These are the activations of a small neural network, seen along a few directions. Each row is one input.
Each table varies a few parts of the input and shows all the possible inputs, shuffled.
Descriptions start from the smaller parts, as in this example, which fits no table here: values(2) and (point or line(9) or (ring(5) and line(6))).
Shared parts are said once, and a part with two or three values counts as separate values.

Other details of the inputs shift rows strongly along two fixed directions, in all tables alike. That doesn't count.

Rows:
R1: -.05,.05,.05,-.04,.33,.14,.14,-.25,.32,.21,.07
R2: .05,.12,.03,.01,-.52,.06,.02,.09,-.03,-.14,-.29
R3: .17,.33,.33,.28,-.24,.17,.12,-.02,.43,-.15,-.40
R4: -.25,-.12,-.18,-.13,.00,-.08,-.04,-.04,-.27,.09,-.08
R5: .08,.16,.03,.03,-.45,.05,.04,.15,.01,-.12,-.29
R6: .05,.17,.25,.49,-.36,.30,.10,-.19,.36,-.22,-.36
R7: .05,-.06,.04,-.02,.08,.02,.03,-.07,.06,.05,.12
R8: .00,.03,.02,.00,.13,-.05,-.02,-.04,.09,.00,.10
R9: .03,-.11,-.06,-.08,.16,-.02,-.03,.09,-.18,.03,.12
R10: -.24,-.04,-.09,-.09,-.04,-.02,.03,-.18,-.04,.09,-.11
R11: .13,-.06,-.08,-.04,-.45,-.14,-.12,.39,-.40,-.10,-.08
R12: .22,.20,.29,.23,-.31,.06,.04,.05,.27,-.17,-.22
R13: .02,-.06,-.07,-.07,.17,-.11,-.08,.09,-.11,-.05,.16
R14: .14,-.31,-.07,.26,-.34,-.08,-.23,.36,-.63,-.30,.05
R15: .24,.21,.25,.19,-.27,.06,.05,.06,.28,-.23,-.24
R16: -.03,.03,.06,-.06,.29,.13,.15,-.29,.36,.16,.11
R17: -.05,-.17,-.18,-.10,.16,-.14,-.14,.18,-.38,-.02,.19
R18: -.18,.01,.00,-.10,.49,.22,.22,-.48,.45,.37,.17
R19: .01,-.35,-.31,-.22,.22,-.31,-.27,.40,-.74,-.06,.38
R20: .12,.16,.13,.18,-.26,-.03,-.05,.14,.05,-.27,-.20
R21: -.02,-.03,-.08,-.04,.23,-.09,-.09,.13,-.16,.02,.09
R22: -.23,.05,-.05,-.10,.49,.14,.14,-.43,.41,.27,.17
R23: .09,-.18,-.11,-.12,.24,-.12,-.11,.26,-.36,.04,.18
R24: -.23,-.07,.07,.17,.29,.33,.23,-.74,.62,.30,.22
R25: .07,.19,.13,.22,-.23,.01,-.05,.18,.00,-.20,-.30
R26: .01,-.26,-.19,-.13,.16,-.26,-.22,.30,-.53,.00,.32
R27: .22,.30,.35,.26,-.31,.13,.12,-.07,.48,-.19,-.30
R28: -.08,.04,.03,-.12,.49,.17,.19,-.40,.48,.28,.18
R29: -.21,-.15,-.14,-.13,-.04,-.12,-.05,-.06,-.24,.09,.01
R30: .26,.22,.28,.20,-.26,.03,.04,.08,.29,-.21,-.22
R31: .19,.12,.18,.16,-.26,.03,.00,.16,.03,-.22,-.22
R32: -.03,-.05,-.10,-.05,.20,-.08,-.08,.10,-.16,-.01,.10
R33: -.28,-.29,-.33,-.41,.26,-.01,.04,-.26,-.19,.45,.41
R34: .02,-.18,-.07,-.16,.30,-.04,.00,-.06,-.06,.14,.31
R35: .11,-.10,-.04,-.10,.18,-.07,-.03,.11,-.12,.00,.16
R36: .14,.19,.14,.18,-.21,-.03,-.06,.18,.06,-.26,-.22
R37: -.29,-.15,-.31,-.36,.34,.09,.13,-.28,.00,.42,.27
R38: -.13,-.29,-.25,-.27,.55,-.18,-.09,-.05,-.24,.27,.54
R39: -.24,-.28,-.35,-.40,.31,-.03,.05,-.18,-.19,.40,.43
R40: .00,.06,.08,.02,.12,.13,.11,-.16,.23,.06,-.02
R41: -.08,-.06,-.10,-.03,.18,-.06,-.08,.09,-.20,.04,.07
R42: .25,.14,.19,.14,-.21,.00,-.01,.20,.06,-.23,-.20
R43: .13,-.10,-.01,-.09,.15,-.09,-.04,.09,-.09,.01,.19
R44: .10,-.04,.11,.38,-.37,.13,-.03,.01,-.03,-.29,-.16
R45: -.03,.10,.09,.07,.08,.02,.04,-.16,.27,.05,.05
R46: .02,-.07,-.03,-.03,.14,-.13,-.09,.08,-.11,.02,.19
R47: -.07,.09,.04,.04,.08,.06,.06,-.20,.25,.00,.01
R48: -.14,-.11,-.06,-.17,.44,.12,.16,-.40,.28,.28,.31
R49: .15,-.14,-.06,.07,-.25,-.26,-.27,.51,-.60,-.24,.04
R50: .03,.24,.10,.07,-.51,.15,.10,-.03,.18,-.11,-.39
R51: -.01,.16,.06,.05,-.39,-.01,.01,.14,-.02,-.13,-.38
R52: .17,-.17,-.16,-.02,-.09,-.31,-.32,.66,-.78,-.28,.04
R53: -.18,-.08,-.17,-.17,.02,-.06,-.01,.06,-.24,.16,-.04
R54: .06,-.06,-.04,-.03,-.41,-.21,-.14,.37,-.41,-.12,-.14
R55: .13,.09,.06,.14,-.21,-.09,-.12,.29,-.16,-.27,-.16
R56: .13,-.01,.08,-.02,.13,-.04,.02,-.01,.13,.05,.14
R57: .07,-.14,-.05,-.09,.12,-.05,-.03,.06,-.14,.00,.18
R58: -.04,.29,.25,.08,.29,.30,.29,-.51,.84,.22,-.11
R59: .12,.21,.14,.20,-.17,-.02,-.06,.21,.04,-.21,-.27
R60: .08,.26,.19,.24,-.28,.07,.02,.03,.23,-.23,-.31
R61: -.23,-.06,-.09,-.10,-.05,-.04,.02,-.18,-.03,.07,-.08
R62: .08,-.06,-.10,-.07,-.49,-.10,-.11,.33,-.45,-.13,-.13
R63: .01,.33,.25,.15,-.47,.09,.14,-.12,.45,-.10,-.44
R64: .09,.15,.03,.03,-.47,.04,.04,.13,.03,-.14,-.26
R65: -.17,.32,.19,.11,.29,.27,.24,-.54,.81,.20,-.13
R66: .23,-.04,.03,.06,-.18,-.12,-.14,.44,-.38,-.24,-.10
R67: .09,.06,.15,.03,.08,.05,.08,-.15,.30,.08,.07
R68: -.27,-.52,-.37,-.08,.49,.06,-.08,-.17,-.47,.29,.49
R69: .21,.13,.18,.16,-.25,.02,.00,.18,.04,-.23,-.21
R70: -.03,-.09,-.07,-.04,.12,-.10,-.08,.05,-.15,.00,.17
R71: -.46,.00,-.11,-.17,.37,.15,.20,-.61,.36,.43,.00
R72: .26,.12,.19,.14,-.23,-.02,-.01,.19,.08,-.25,-.17
R73: .10,.25,.22,.25,-.30,.04,.01,.02,.25,-.22,-.26
R74: .11,.07,.11,-.01,.13,.06,.09,-.13,.32,.00,.04
R75: -.41,.06,.02,-.11,.26,.17,.25,-.75,.64,.43,.04
R76: .04,-.36,-.29,-.22,.24,-.34,-.29,.44,-.77,-.04,.42
R77: -.02,-.08,-.09,-.06,.14,-.10,-.08,.06,-.15,-.04,.16
R78: -.08,-.40,-.22,.08,.08,.02,-.12,.04,-.49,-.02,.26
R79: .25,.11,.23,.18,-.28,-.02,-.02,.17,.07,-.18,-.15
R80: -.06,-.34,-.21,-.30,.56,-.12,-.03,-.09,-.19,.32,.56
R81: -.25,-.06,-.21,-.24,.10,.12,.10,-.23,-.02,.32,.05
R82: .08,.28,.20,.24,-.24,.07,.01,.06,.23,-.22,-.34
R83: .17,-.26,-.18,-.04,-.15,-.37,-.35,.67,-.88,-.28,.16
R84: .16,.20,.15,.17,-.19,-.04,-.06,.20,.07,-.26,-.22
R85: -.15,.00,-.15,-.17,-.09,.10,.08,-.12,-.04,.16,-.06
R86: .21,.34,.33,.25,-.23,.15,.12,-.02,.47,-.20,-.37
R87: -.30,-.05,-.22,-.29,.35,.16,.19,-.39,.21,.47,.18
R88: -.19,.08,-.02,-.02,.29,.13,.11,-.33,.31,.17,.06
R89: .02,.14,.07,.04,-.43,-.03,.01,.11,.02,-.16,-.32
R90: -.24,-.25,-.31,-.33,.18,-.12,-.03,.00,-.36,.22,.21
Each input here is: line(6) and (point or line(4) or (values(2) and line(5))).
The inputs of R74 and R35 match in every part but the line(6) part. If R2 is changed in the same way as R74 into R35, which row does it become?
> R50
The inputs of R27 and R3 match in every part but the line(6) part. If R76 is changed in the same way as R27 into R3, which row does it become?
> R21
Change only the line(4) part in R50. List by row number the other rows that result.
> R5, R10, R90
Change only the line(4) part in R29. List by row number the other rows that result.
> R39, R62, R63
Change only the line(5) part in R66. List by row number the other rows that result.
> R9, R28, R40, R86
Change only the values(2) part in R1. List by row number the other rows that result.
> R65

Rows:
R91: .27,.06,.16,.15,-.04,-.15,-.14,.33,-.11,-.27,-.02
R92: -.03,-.02,.01,.10,-.02,.04,.00,-.06,.03,-.03,-.01
R93: -.25,-.22,-.22,-.18,.40,-.05,-.03,-.16,-.17,.23,.29
R94: -.02,-.03,.00,-.03,.10,.11,.10,-.20,.18,.11,.10
R95: -.15,.00,-.04,-.03,-.01,.10,.09,-.26,.17,.12,.01
R96: -.02,-.17,-.14,-.23,.54,-.13,-.05,-.01,-.09,.17,.42
R97: -.10,.06,-.02,.00,-.03,-.01,.00,-.03,.02,.00,-.10
R98: -.13,-.16,-.20,-.29,.39,-.03,.02,-.08,-.12,.27,.30
R99: -.16,-.16,-.23,-.25,.17,-.10,-.05,.04,-.30,.17,.17
R100: .13,.20,.25,.28,-.18,.16,.08,-.09,.37,-.15,-.22
R101: .29,-.02,.07,.16,-.45,-.10,-.15,.47,-.39,-.33,-.16
R102: -.16,-.26,-.20,-.13,.36,-.01,-.02,-.15,-.17,.20,.34
R103: -.06,-.01,-.02,.01,-.13,.04,.03,-.08,.02,.01,-.04
R104: .02,.10,.03,-.04,-.04,.02,.03,.02,.07,.02,-.09
R105: -.05,.01,.01,-.07,.04,.08,.11,-.20,.20,.14,.03
R106: .03,-.16,-.20,-.13,-.23,-.26,-.22,.50,-.71,-.14,-.03
R107: .20,.17,.26,.23,-.01,.05,.03,-.02,.36,-.17,-.04
R108: -.14,.27,.11,.02,-.12,.13,.16,-.28,.45,.08,-.26
R109: .07,.19,.23,.23,-.01,.21,.14,-.25,.51,-.03,-.12
R110: .28,.07,.09,.16,-.36,-.14,-.17,.53,-.35,-.37,-.25
R111: -.07,.24,.19,.18,-.04,.15,.12,-.28,.48,-.01,-.23
R112: -.01,-.22,-.14,-.10,.34,-.09,-.09,.09,-.29,.08,.28
R113: .07,-.25,-.17,-.16,-.05,-.16,-.13,.31,-.52,-.01,.16
R114: .06,-.18,-.19,-.06,-.19,-.27,-.26,.54,-.75,-.21,-.01
R115: -.07,-.03,-.02,-.03,.07,.11,.09,-.22,.17,.12,.08
R116: -.04,-.03,.02,.06,.16,.10,.06,-.20,.18,.08,.10
R117: .04,.05,.08,.10,.05,.02,-.01,.00,.07,-.05,-.04
R118: .07,.03,.07,-.09,.17,-.01,.07,-.13,.26,.10,.16
R119: .28,.29,.23,.24,-.64,-.05,-.08,.44,-.08,-.40,-.51
R120: -.16,-.25,-.23,-.28,.29,-.04,.02,-.13,-.17,.29,.32
R121: -.01,.24,.22,.19,.00,.16,.13,-.25,.50,-.02,-.20
R122: -.13,-.02,-.01,.05,.10,.09,.06,-.24,.16,.08,.05
R123: .23,-.03,.06,.23,-.40,-.11,-.18,.45,-.40,-.35,-.18
R124: -.12,.02,.01,.02,.18,.05,.05,-.20,.17,.09,.03
R125: -.05,-.03,-.01,-.03,.08,.11,.09,-.21,.18,.12,.09
R126: .27,.20,.22,.31,-.71,-.01,-.08,.36,-.10,-.42,-.46
R127: .32,.15,.21,.21,-.60,-.05,-.07,.42,-.14,-.36,-.37
R128: -.10,.07,.00,-.03,.14,.06,.07,-.17,.20,.09,-.01
R129: -.26,-.24,-.26,-.30,.24,-.05,.02,-.19,-.17,.30,.28
R130: .01,.14,.12,.13,-.25,.12,.09,-.14,.26,-.06,-.20
R131: .09,-.22,-.13,-.03,.10,-.17,-.19,.34,-.52,-.10,.16
R132: .18,-.23,-.10,-.10,.08,-.22,-.18,.35,-.46,-.10,.30
R133: .05,.00,.00,.02,-.37,-.08,-.07,.21,-.22,-.13,-.17
R134: -.14,-.14,-.21,-.24,.18,-.09,-.04,.03,-.25,.17,.16
R135: -.06,.18,.15,.13,.06,.14,.11,-.26,.41,.02,-.13
R136: -.20,-.19,-.25,-.31,.37,-.05,.01,-.10,-.17,.29,.30
R137: .06,-.19,-.16,-.11,.08,-.17,-.16,.34,-.50,-.06,.14
R138: -.09,.21,.10,.06,.02,.13,.13,-.25,.41,.05,-.17
R139: .03,.20,.16,.10,-.29,.10,.11,-.11,.31,-.04,-.26
R140: -.08,-.01,-.01,.09,-.05,.04,.00,-.09,.02,-.02,-.03
R141: -.09,.05,-.01,-.05,.18,.06,.07,-.16,.18,.10,.02
R142: .08,.25,.19,.00,.11,.05,.12,-.15,.49,.04,-.05
R143: -.21,-.25,-.25,-.29,.26,-.04,.02,-.15,-.18,.29,.30
R144: .00,.27,.19,.12,-.02,.17,.15,-.23,.51,.00,-.21
The inputs of R109 and R98 match in every part but one. If R116 is changed in the same way as R109 into R98, which row does it become?
> R119
The inputs of R133 and R111 match in every part but one. If R105 is changed in the same way as R133 into R111, which row does it become?
> R117
What do these inputs look like to the network?
> ring(6) and (point or line(8))
Start at R134 and move only the ring(6) part, one step at a time. The first step leads to R128. Which rows follow, in order?
> R135, R102, R126, R139
List by row number the other rows that have the ring(6) part in common with R94.
> R95, R101, R103, R115, R125, R126, R130, R132
Change only the ring(6) part in R120. List by row number the other rows that result.
> R115, R121, R123, R136, R141

Rows:
R145: .08,.12,.17,.17,.04,.11,.07,-.14,.33,-.04,-.05
R146: .08,.17,.08,.14,-.61,-.02,-.04,.27,-.14,-.25,-.45
R147: -.02,.13,.15,.14,.04,.19,.14,-.31,.45,.04,-.06
R148: .25,.16,.25,.32,-.31,.01,-.05,.20,.08,-.31,-.25
R149: .27,.05,.14,.16,-.08,-.09,-.11,.32,-.11,-.26,-.05
R150: -.11,.06,.07,.10,.04,.17,.13,-.33,.34,.09,-.04
R151: -.06,.26,.16,.00,.15,.18,.21,-.38,.64,.15,-.07
R152: -.19,.08,.01,.03,-.05,.18,.14,-.35,.32,.13,-.10
R153: -.17,-.17,-.23,-.18,-.03,-.08,-.05,.05,-.35,.12,.05
R154: -.05,.32,.17,.03,-.18,.16,.19,-.25,.52,.06,-.31
R155: -.34,-.27,-.26,-.26,.60,.11,.12,-.50,.10,.45,.46
R156: -.18,-.37,-.34,-.20,.09,-.14,-.15,.12,-.62,.11,.26
R157: -.17,-.25,-.29,-.34,.22,-.14,-.07,.07,-.41,.22,.25
R158: -.12,.00,-.01,-.13,.50,.08,.12,-.36,.36,.26,.27
R159: .10,-.43,-.26,-.19,.40,-.29,-.26,.42,-.74,-.01,.49
R160: .26,.16,.14,.16,-.56,-.14,-.13,.47,-.23,-.36,-.37
R161: .25,.24,.23,.21,-.28,-.02,-.04,.24,.12,-.30,-.27
R162: .28,.08,.07,.10,-.55,-.20,-.19,.60,-.43,-.38,-.31
R163: -.06,-.45,-.31,-.19,.31,-.18,-.18,.18,-.65,.09,.45
R164: -.09,.11,.06,-.07,.25,.11,.15,-.32,.43,.19,.07
The inputs of R147 and R163 match in every part but one. If R152 is changed in the same way as R147 into R163, which row does it become?
> R156
What do these inputs look like to the network?
> values(2) and ring(10)
Change only the values(2) part in R159. List by row number the other rows that result.
> R149
